These are the activations of a small neural network, seen along a few directions. Each row is one input.
In each table, some parts of the input vary, and every possible input appears once, in random order.
Descriptions start from the smaller parts, as in this example, which fits no table here: one of 8 places around a ring, together with either a single point or one of 11 places around a ring or (one of 3 separate values, together with one of 6 places along a line).
Shared parts are said once, and a part with two or three values counts as separate values.
(in the rows, 128 means zero)

Other details of the inputs vary at random and push rows far along two fixed directions, the same in every table; ignore that.

Rows:
row 1: [147 130  69  37 152 147 139 109 125 173 198 154 105 164 155]
row 2: [133 115 101  13 153 119 105 101 116 137 209 131 116 147 126]
row 3: [117  87 109 166  97 151 114 170 156 119 114 178 127 133 149]
row 4: [118  84 107 163 101 150 112 165 163 118 107 175 127 133 146]
row 5: [121 177 137 145 131 121 124 125 115 147 105  66 126 140 116]
row 6: [130 167 155 139 120 111 133 124 106 142 118  62 123 120 118]
row 7: [119 160 156 140 146 103 160 121  97 131 101 114 161 126 105]
row 8: [113 168 137 151 147 120 156 118  92 140  94 110 156 133 115]
row 9: [124  78 149 143  95 135  82 162 143  88 134 145 118 112 130]
row 10: [105 169 153 138 129  92 130 136 110 137 118  88 150 136 101]
row 11: [142  70 133 152  97 136 122 171 160 109 127 169 125 108 139]
row 12: [112 114 125 179 108 140  74 116 179  73 146 154  97 105 132]
row 13: [133 190 118 177 144  99 164  95 162 141 130 110 130 108 114]
row 14: [128 113  98  18 170 128 131  87 104 134 187 171 134 154 129]
row 15: [144  69 147 147 108 163 110 131 135  91 106 153 109 104 148]
row 16: [143  67 131 149 100 135 119 166 167 108 120 166 125 109 137]
row 17: [158 113  82  26 147 135 144  99 130 167 197 142 102 145 151]
row 18: [123  78 128 154  97 135 118 173 161 110 121 183 132 126 138]
row 19: [138  65 150 144 116 145 110 143 137  82 110 167 130 102 132]
row 20: [125 160 135 143 134  92 167 140 134 156 104 109 157 132 107]
row 21: [100 174 131 145 132 108 124 128 112 144 105  81 146 144 109]
row 22: [144 156 158 142 138 121 163 109  94 137 102  88 134 110 123]
row 23: [157 116  84  28 144 136 147 103 124 168 205 145 102 144 154]
row 24: [138 152 161 138 147 104 164 120  96 129 107 101 154 108 107]
row 25: [105  82 141 142  99 133  76 158 151  90 122 154 126 130 127]
row 26: [134 167 141 149 149 132 154 110 102 143  88  92 138 129 120]
row 27: [134 170 143 152 146 132 156 114  95 144  95  96 137 129 122]
row 28: [114 166 135 148 150 120 154 113  99 139  87 107 156 133 112]
row 29: [125 102 128 182 127 149 104 101 166  69 129 180 107  95 138]
row 30: [108 132  79  30 150 135  99 104 105 149 204 145 117 172 138]
row 31: [140 171 122 154 134 121 163 134 132 168  98  90 133 136 126]
row 32: [119  95 130 156  95 164  74 157 142 102 123 139 101 134 146]
row 33: [131 164 152 136 123 111 131 120 113 141 112  58 123 121 116]
Description of these inputs: one of 3 separate values, together with either a single point or (one of 2 separate values, together with one of 5 places around a ring).
Question: Change only the place on the ring of 5 in row 33. List by row number the other rows that result.
Answer: row 2, row 5, row 21, row 25
Question: Which other rows agree with row 22 in the choice among 3 separate values? List them by row number.
Answer: row 7, row 8, row 14, row 15, row 19, row 24, row 26, row 27, row 28, row 29
Question: Change only the place on the ring of 5 in row 11. List by row number the other rows that result.
Answer: row 1, row 3, row 18, row 23
Question: Change only the choice among 3 separate values in row 29. List by row number the other rows that result.
Answer: row 12, row 13

Rows:
row 34: [139 105 136 173 143 150 147 149 131  99 110 199 144 114 134]
row 35: [163  90 160 145 126 144 111 134 150  82 114 137 122  91 118]
row 36: [140 125  53  49 158 172 115  76 130 157 190 134  86 157 166]
row 37: [112 130 131 170  98 168  84 129 144 104 123 131  86 131 149]
row 38: [136  86 138 162 107 139 155 122 136 111 106 180 137  92 140]
row 39: [133 215 109 173 162 105 187 130 130 171 122 115 148 140 115]
row 40: [140 102 122 168 105 126 126 136 193 119 117 143 104 118 144]
row 41: [100  94 145 141 103 137  72 169 123 107 115 140 143 153 121]
row 42: [138 109 119  26 151 118 117  82  97 112 230 146 109 116 139]
row 43: [ 92  95 136 148 128 123 105 124 142  74 100 168 151 114 113]
row 44: [ 89 177 133 116 140  76 149 141 106 155  91  79 181 151  92]
row 45: [156  82 150 131 101 141 103 183 149 116 110 119 122 119 120]
row 46: [123 194 167 136 152 123 152  84  69 128 100  75 130 125 112]
row 47: [130  80 129 148  81 136 146 171 137 144 102 161 141 121 144]
row 48: [115 188 159 121 127 122 143 134  71 163  97  55 135 151 118]
row 49: [156 115 128 163 109 141  96 147 185 106 129 124 100 106 125]
row 50: [136 167 130 126 141 128 160 130  80 180  76  51 143 143 128]
row 51: [121  84 160 141  80 121 100 181 121 109 140 117 118 110 133]
row 52: [ 93 137  56  39 158 116 100  88 153 137 202 165 122 162 128]
row 53: [116 118 105  32 174 134  94  71  97 111 203 166 127 158 118]
row 54: [143 173 138 141 167 131 169  81  79 147  80  71 138 116 122]
row 55: [129 108 105 181  88 139 143 135 173 131 123 164 117 111 147]
row 56: [122 203 143 154 125  78 145 114 121 149 155  53 121 106 112]
row 57: [141  73 145 136  98 125 131 172 156 130  96 140 126 129 139]
row 58: [108 144  75  49 158 131  76  85 133 138 218 154 109 170 129]
row 59: [134  98 124 157 116 147 139 197 130 131 107 181 146 143 139]
row 60: [149 166 160 131 161  85 191  91 121 147  97  89 150 109 109]
Question: What is each input in this table made of?
Answer: one of 3 separate values, together with either one of 4 places along a line or one of 5 places along a line
Question: Start at row 54 and move only the place on the line of 4, one step at a time. The first step leads to row 46. Which rows follow, in order?
Answer: row 53, row 43
Question: Change only the choice among 3 separate values in row 52. List by row number the other rows that result.
Answer: row 43, row 44
